Each row below holds a small network's activations on one record, seen along a few directions.
Records have a field called Zive. Each example row is followed by its value.
The largest differences between rows may come from other fields.
In the rows, 500 means zero.
Random noise pushes rows far along 7 fixed directions. That doesn't count. These rows show it; they differ only by the noise:
493,504,459,545,346,713,544,287,550,639,497,491,557,348,422,436,657,614,358
418,523,490,402,611,414,427,553,512,784,370,670,648,336,596,363,253,318,291
285,406,629,539,482,716,427,474,560,651,546,741,654,342,476,364,377,486,426
466,475,407,448,446,446,532,349,294,550,436,453,326,613,325,590,550,650,559
517,492,617,150,493,553,460,388,388,714,607,571,558,464,640,406,546,683,550
587,470,307,540,392,468,656,509,748,403,474,581,597,447,478,583,600,454,284
433,487,446,533,588,370,448,503,383,609,368,517,417,620,507,475,341,411,528
595,416,404,695,470,479,438,501,603,449,457,403,452,769,755,439,561,383,650
494,638,446,664,543,533,638,417,590,559,392,455,507,440,399,457,472,452,298

475,574,477,321,585,308,535,567,437,779,324,619,505,434,702,386,338,326,434 | k6
459,423,493,627,433,555,535,589,686,278,557,594,537,449,327,623,550,500,420 | k5
492,631,619,730,381,730,610,234,618,690,471,499,453,322,358,353,579,586,406 | k6
448,845,917,690,910,687,672,471,515,295,625,238,467,590,443,426,366,583,539 | k2
564,657,419,522,465,588,779,467,666,309,578,487,643,331,382,576,677,549,246 | k3
512,202,317,437,286,545,310,545,570,475,561,578,659,320,481,565,581,496,469 | k8
555,537,486,666,514,373,594,471,366,303,449,390,313,725,357,614,522,637,611 | k1
549,594,684,390,471,739,326,269,446,743,530,401,564,225,477,347,556,672,381 | k5
376,227,401,563,422,478,300,538,465,419,467,571,489,606,569,580,470,372,625 | k3
401,488,543,400,437,621,445,379,308,645,497,512,384,469,435,445,553,607,559 | k10
518,444,391,474,527,326,437,534,383,388,467,362,352,688,502,605,536,529,656 | k7
490,464,373,161,533,506,469,511,363,709,440,489,696,236,632,480,505,463,316 | k2
443,648,725,381,580,581,428,359,315,706,532,420,394,460,455,367,505,656,565 | k10
641,611,460,450,592,259,462,521,467,386,488,349,402,650,529,591,436,496,544 | k7
671,658,362,672,485,444,566,389,543,546,331,193,370,612,568,455,693,412,476 | k4
589,489,493,211,516,424,380,447,219,644,477,372,364,610,649,488,560,589,663 | k5
615,379,346,393,400,280,467,615,645,376,496,669,508,616,538,668,510,435,538 | k4
389,509,516,529,529,667,636,437,381,489,554,449,469,457,348,537,527,565,504 | k2
395,583,678,431,656,595,424,436,322,675,479,469,576,402,476,355,332,528,430 | k1
642,468,428,398,446,359,507,529,641,304,538,537,440,560,479,635,571,554,465 | k10
447,671,658,682,625,599,694,581,668,445,525,507,534,524,419,451,423,447,396 | k9
380,426,505,577,475,584,498,461,452,389,526,594,522,459,235,636,467,598,494 | k1
604,158,143,578,324,270,257,635,582,319,407,546,521,512,466,712,451,304,460 | k8
544,584,638,416,390,765,557,230,510,524,607,399,460,408,382,460,750,784,507 | k4
383,674,544,831,730,459,787,594,612,337,447,492,404,635,308,507,362,340,467 | k6
465,207,206,315,157,569,512,440,452,358,596,623,578,432,402,716,798,653,532 | k3
212,137,397,573,418,471,193,604,365,494,433,757,528,350,182,633,194,379,488 | k8
371,544,401,637,479,402,470,406,254,602,341,367,275,555,217,551,415,505,463 | k7
257,419,408,782,521,579,523,546,387,433,328,526,390,552,250,569,383,349,497 | k9
117,306,729,760,664,655,207,658,470,520,440,749,575,482,427,385,82,270,594 | k9

Which value of Zive does each new row have?
617,844,504,481,689,409,667,473,479,692,361,308,434,569,631,369,456,405,465 | k4
477,504,741,471,600,749,439,606,693,600,650,603,862,367,874,233,446,380,415 | k1
476,416,362,393,397,569,441,390,320,675,432,387,473,513,679,460,662,452,555 | k3
384,448,716,616,612,658,364,537,483,391,608,531,600,572,548,427,385,488,662 | k1
624,436,496,510,340,651,319,359,591,662,564,379,540,511,789,344,640,551,552 | k7
579,681,471,585,617,400,511,511,628,627,375,495,512,372,512,410,431,409,273 | k10
501,509,510,539,556,570,537,540,589,555,534,472,632,393,573,448,489,394,408 | k2
377,571,457,253,569,484,488,396,202,924,350,552,540,255,462,344,383,408,334 | k6
610,709,451,490,538,462,524,383,398,669,422,322,431,474,540,451,538,512,427 | k7
641,451,276,716,372,296,552,525,618,316,331,441,435,576,398,650,510,413,380 | k1
